These are the activations of a small neural network, seen along a few directions. Each row is one input.
In each table, some parts of the input vary, and every possible input appears once, in random order.
Descriptions start from the smaller parts, as in this example, which fits no table here: values(3) and (point or line(11) or (line(4) and ring(8))).
Shared parts are said once, and a part with two or three values counts as separate values.
(in the rows, 128 means zero)

A family of inputs:
row 1: [135 169 151 155 173  75 104 169  86 140 124]
row 2: [ 87 178 125 152 135  97 145 171  84 156 163]
row 3: [169  84 114  88  94 229 158 152 167  98  80]
row 4: [ 73 140 120 191 110  96 145 113 114  96 157]
row 5: [124 103 158  26 173 159 100 112 215 137 171]
row 6: [ 77 151 114 163 128  76 156 163  95 114 163]
row 7: [197  91 126  94  58 215 158 148 171  73  98]
row 8: [133 175 165 173 147 101  87 117 100 163 105]
row 9: [122 140 152 175 122 106  71  95  85 115 113]
row 10: [119 133 143 157 154  52 112 163  91  95 117]
row 11: [167  59  94 104 107 205 161 160 176 136 105]
row 12: [113 121 148 184 136  75 102 112 106  76 109]
row 13: [187 166  43  41 154 134 130  49 155 119  94]
row 14: [ 88 188 140 175 114 122 129 119 102 184 146]
row 15: [142  75 146  36 144 133 149  97 174 168 144]
row 16: [ 76 149 126 173  84 123 108  97  88 133 153]
row 17: [168  53 111  88 146 178 160 139 167 171 135]
What do these inputs look like to the network? -> point or line(6) or (values(2) and ring(5))
Start at row 5 and move only the line(6) part, one step at a time. The first step leads to row 15. Which rows follow, in order? -> row 17, row 11, row 3, row 7

A family of inputs:
row 18: [165  77 102 106  86 192 155 144 171 116  81]
row 19: [119 203 132 140 172  49  63  56  62 106 105]
row 20: [108 132 119 120 143 140 128  94 132 206 160]
row 21: [ 93 168 167 153 202  60 115 178  81 146 168]
row 22: [166  93 117  34 142 162 130 113 170 154 120]
row 23: [ 98 153 156 233 138  78 148 207  94 116 128]
row 24: [ 71 117 158 191  97 112 146 148 103  98 160]
row 25: [ 59 136 159 137 152  76 124 120 135 146 182]
row 26: [167 123  83 118  93 193 181 122 130 105 140]
row 27: [130 193 133 203 115  78  97  90  52  67  70]
row 28: [135 131  72  47 120 142 137 104 160 162 145]
row 29: [106 145 132 161  75 172 138 145 128 141 119]
row 30: [176  44 109 100 122 193 121 155 175  81  92]
row 31: [200  77 153  50 136 143 108 115 199 148 122]
What do these inputs look like to the network? -> values(2) and (point or line(6))

A family of inputs:
row 32: [ 86 179 120 197 158  70 116 148  71 186 134]
row 33: [142 208 113 101 179  54  56  16 105 109  95]
row 34: [137  92  74  61  72 193 177  91 205 151 166]
row 35: [108 181 109 200 123  95 133 148  56 130 122]
row 36: [101 172 120 195  86 123 153 151  72  50 108]
row 37: [ 44 160 192 170 162  44  89 160 105 162 184]
row 38: [127  99 149 230  71 131  96 131  82  70  96]
row 39: [156  98 104  52 103 217 163 108 188 153 135]
row 40: [197  33 116  57 159 141 155 153 203  94 101]
row 41: [ 61 161 175 183 155  50 123 148  80 175 179]
row 42: [193  61 131  36 142 196 123 155 179 115 106]
row 43: [184  92 135  54 127 223 152 126 191 140 109]
What do these inputs look like to the network? -> point or line(5) or line(6)
Start at row 37 and move only the line(6) part, one step at a time. The first step leads to row 41. Which rows follow, in order? -> row 32, row 35, row 36, row 38

A family of inputs:
row 44: [118 113 130 134 119 146 145 152 135 162 148]
row 45: [139 104 138 140 113 145 127 150 133  95 110]
row 46: [145 127 115 144  96 156 141 124 115 103 108]
row 47: [129  99 138 130 131 134 144 173 137 127 136]
row 48: [136 113 145  89 156 117 125 133 152 127 138]
row 49: [120 118 112 140  96 155 148 114 127 138 140]
row 50: [125 141 107  97 128 140 131  88 145 140 136]
row 51: [129 128 128  94 149 129 126 120 150 169 143]
row 52: [158 142 104 105 128 137 122 103 130 116  98]
row 53: [148 118 137 100 142 127 109 119 147 102 105]
row 54: [ 61 206 153 235 149  23  90 133  38 130 147]
What do these inputs look like to the network? -> point or (values(2) and ring(5))
Change only the ring(5) part in row 47. List by row number the other rows that result. -> row 44, row 45, row 46, row 49

A family of inputs:
row 55: [142  68 123 137 107 143 139 150 135  90 110]
row 56: [ 66 196 160 249 123  43 106 151  29 118 147]
row 57: [ 84 127 105 105 150 106 132 110 155 161 166]
row 58: [160 149 115 104 135 116 121  98 113 138 109]
row 59: [144 156 106 130 123 153 119 120 141 109  87]
row 60: [120 106 135 101 171  83 109 118 146 127 149]
row 61: [161 114 167 102 147 120 120 149 125 145 130]
row 62: [128 135 135 107 129 144 142 139 133 179 150]
row 63: [158 105 151 104 126 132 144 161 123 104 126]
row 64: [150 125 120 141  86 173 119 107 126  95  95]
row 65: [112 158 118 117 162 110  96  72 150 133 114]
row 66: [123 102 131 143  85 185 157 140 142 129 140]
row 67: [117 123  98 123 121 154 162 151 145 136 140]
What do these inputs look like to the network? -> point or (values(3) and line(4))
Change only the values(3) part in row 58. List by row number the other rows that result. -> row 61, row 62

A family of inputs:
row 68: [117 131 132 172  97 138 137 142 101 117 133]
row 69: [102 131 135 157 121 125 146 165 115 148 160]
row 70: [177  71  97  29 100 229 171 117 208 135 120]
row 71: [132 161 136 126 153  91  97 108 111 131 120]
row 72: [135 142 123 150 131 102 111 117 105  96  94]
row 73: [106 137 150 127 162  83 108 124 125 140 145]
row 74: [123 155 105 158 106 126 136 110  96 115 113]
row 75: [ 91 150 127 136 135 108 129 117 123 153 166]
row 76: [202  47 113  27 131 203 144 123 210 126  99]
row 77: [114 117 156 149 147 100 126 168 118 138 134]
row 78: [113 175 112 139 130 118 116 100 114 136 143]
row 79: [125 117 151 166 122 113 113 145 111 101 109]
What do these inputs look like to the network? -> values(2) and (point or ring(5))
The inputs of row 76 and row 70 match in every part but the values(2) part. If row 72 is changed in the same way as row 76 into row 70, which row does it become? -> row 74
Change only the values(2) part in row 77. List by row number the other rows that result. -> row 69
